[107 111 149 116 115 129] -> 111
[102 150 148  99 154] -> 150
[153 128 103 142 126 113] -> 128
[ 98 156 100 127 109 155 128] -> 156
[138 150 124 142 133 133] -> 150
[133 146 151 109 116] -> 146
[ 99 117 101 128 118 123 118] -> 117
[124 112 135 120 155 118 131] -> 112
[134 128 153 126] -> 128
---
[[125 124 129 129]
 [126 129 146 151]
 [131 126 125 131]]	146

[[147 122 120 113 142 101 134]
 [117 118 145 143 123 157 124]
 [105 127 115 150 135 109 121]]	145

[[130 158 139 138 131]
 [128 145 146 117 124]
 [126 153 150 139 129]]	146

[[128 130 136 134 131 134]
 [131 137 157 139 137 137]
 [130 132 146 140 136 139]]	157

[[136 133 125 122 137 117 119]
 [133 127 110 138 140 150 113]
 [129 127 136 124 121 121 134]]	110

[[121 131 111 108]
 [126 139 122 151]
 [124 129 119 140]]	122

[[135 122 127 143 108]
 [135 101 132 134 129]
 [135 144 131 142 113]]	132

[[139 127 150 112 123]
 [142 128 143 106 129]
 [132 128 124 117 134]]	143
---
123	128	129	128	152 => 123
122	103	123	126 => 122
157	145	144	111 => 157
149	134	121	102	126 => 149
122	142	156	138	151	120	124 => 122
127	133	101	131 => 127
129	142	133	141	138	157 => 129
---
[[126 150 131 123 118]
 [138 112 128 120 148]] Answer: 112

[[131 117 134 121  98 130]
 [116 125 102 142 124 134]] Answer: 125

[[130 125 110 116 105]
 [132 127 131 120  98]] Answer: 127

[[137 141 120 120 142 128]
 [129 130 143 124 101 119]] Answer: 130

[[103 132 140 123 143 108]
 [128 129 128 125 130 126]] Answer: 129

[[106 117 131 111 133]
 [110 122 127 108 135]] Answer: 122
---
[117 104 113 126] → 126
[107 147 134 142] → 142
[ 99 104 126 133] → 133
[133 150 139 114] → 114
[106 122  99 157] → 157
[102 118 153 138] → 138
[ 99 112 129 108] → 108
[126 105 137  98] → 98
[114 134 101 123] → 123
---
[[112 146 142 122 152 121 117]
 [111 138 140 127 152 116 111]
 [127 130 138 149 145 122 109]] 127

[118 105 127 128 127 124 123] 128

[133 100 135 126 101] 135

[124 147 132 105 102] 132

[138 122 136 129 133 124 153] 129

[143 158 131 122 128] 131

[124 131 155 126 134] 155

[106 142 107 141 140] 107

[130 110 115 154 128] 115
---
[[101 116 116 127]
 [140 123 123 140]
 [108 118 118 119]] yields 116

[[137 122 110 126 144 115 134]
 [139 138 116 138 134 133 120]
 [120 150 131 108 137 123 134]] yields 122

[[129 121 119 120 152 151 118]
 [150 115 131 119 125 120 131]
 [134 125 115 139 140 125 101]] yields 121

[[130 126 130 129 129 130 127]
 [109 126 136 107 113 113 136]
 [127 105 153 123 115 121 110]] yields 126

[[133 113 127 110]
 [145  99 141 126]
 [131  99 116 118]] yields 113

[[119 126 149 128 135 139 127]
 [130 103 155 137 130 142 127]
 [130 130 123 128 128 126 129]] yields 126

[[142 156 136 106]
 [103 103 126 118]
 [135 133 100 136]] yields 156
---
[139 100 151 132 116 149] | 116
[144 127 125 151 109] | 151
[146 143 149 152 151 142] | 151
[122 151 150 129 115 137] | 115
[100 111 115 103] | 115
[139 133 124 133 124 129 150] | 129
---
[129 116 135 104 149 110]: 110
[119 128 121 102 110 138]: 138
[156 119 116 123 128 145 112]: 112
[139 106 135 128]: 128
[148 154 142 112 109 115 135]: 135
[115 124 126 133 104]: 104
[140 107 126 156 118 110]: 110
---
array([[105, 111, 139, 156],
       [118, 122, 133, 123],
       [138, 117, 132, 119]]) -> 132

array([[124, 138, 131, 147, 135, 122],
       [138, 126, 137, 135, 139, 124],
       [131, 131, 136, 132, 153, 128]]) -> 153

array([[144, 131, 126, 133, 119, 110, 131],
       [146, 140, 126, 115, 132, 137, 125],
       [154, 141, 114, 113, 132, 119,  99]]) -> 119

array([[136, 129, 132, 112],
       [141, 131, 158, 139],
       [120, 126, 133, 152]]) -> 133

array([[133, 128, 126, 133, 131, 124, 118],
       [126, 124, 139, 129, 128, 123, 124],
       [125, 128, 149, 129, 125, 129, 127]]) -> 129

array([[130, 139, 123, 155],
       [117, 156, 140, 107],
       [114, 145, 156, 123]]) -> 156
---
[103 147 140 135] >> 147
[123 105 148 119 138 146] >> 119
[111 100 146 107 154] >> 146
[134 128 151 158] >> 128
[154 124 120 123] >> 124
[140 143 105 121] >> 143
[142 116 105 141] >> 116
[128 147 136 153 134 140 131] >> 134
[125 120 126 140 102 125 141] >> 102
[110 126 128 152 140 136 131] >> 140
---
[[132 130 152 141 134]
 [123 155 153 146 142]
 [126 144 140 144 149]] --> 126

[[123  99 113 131]
 [123 156 120 124]
 [123 107 117 132]] --> 123

[[118 148 127 125 113]
 [125 148 122 129 104]
 [127 108 137 125 157]] --> 127

[[115 131 117 126 131]
 [105 132 108 108 128]
 [123 141 144 133 119]] --> 123

[[126 140 119 141 127 134 133]
 [139 132 119 142 142 129 144]
 [128 123 134 121 128 105 123]] --> 128

[[108 106 106 103]
 [146 156 151 151]
 [144 127 139 142]] --> 144

[[107 110 126 142 144]
 [150 144 122 111 107]
 [148 141  99 102 106]] --> 148

[[132 115 143 145 129 144 112]
 [125 144 109 103 131 106 149]
 [129 115 145 153 123 149 108]] --> 129

[[145 129 142 110 149 127 154]
 [113 135 151 133 126 111 137]
 [150 126 154 111 137 126 143]] --> 150

[[118 126 130 116 124 134 115]
 [125 149 125 123 121 134 127]
 [128 132 118 123 116 121 132]] --> 128
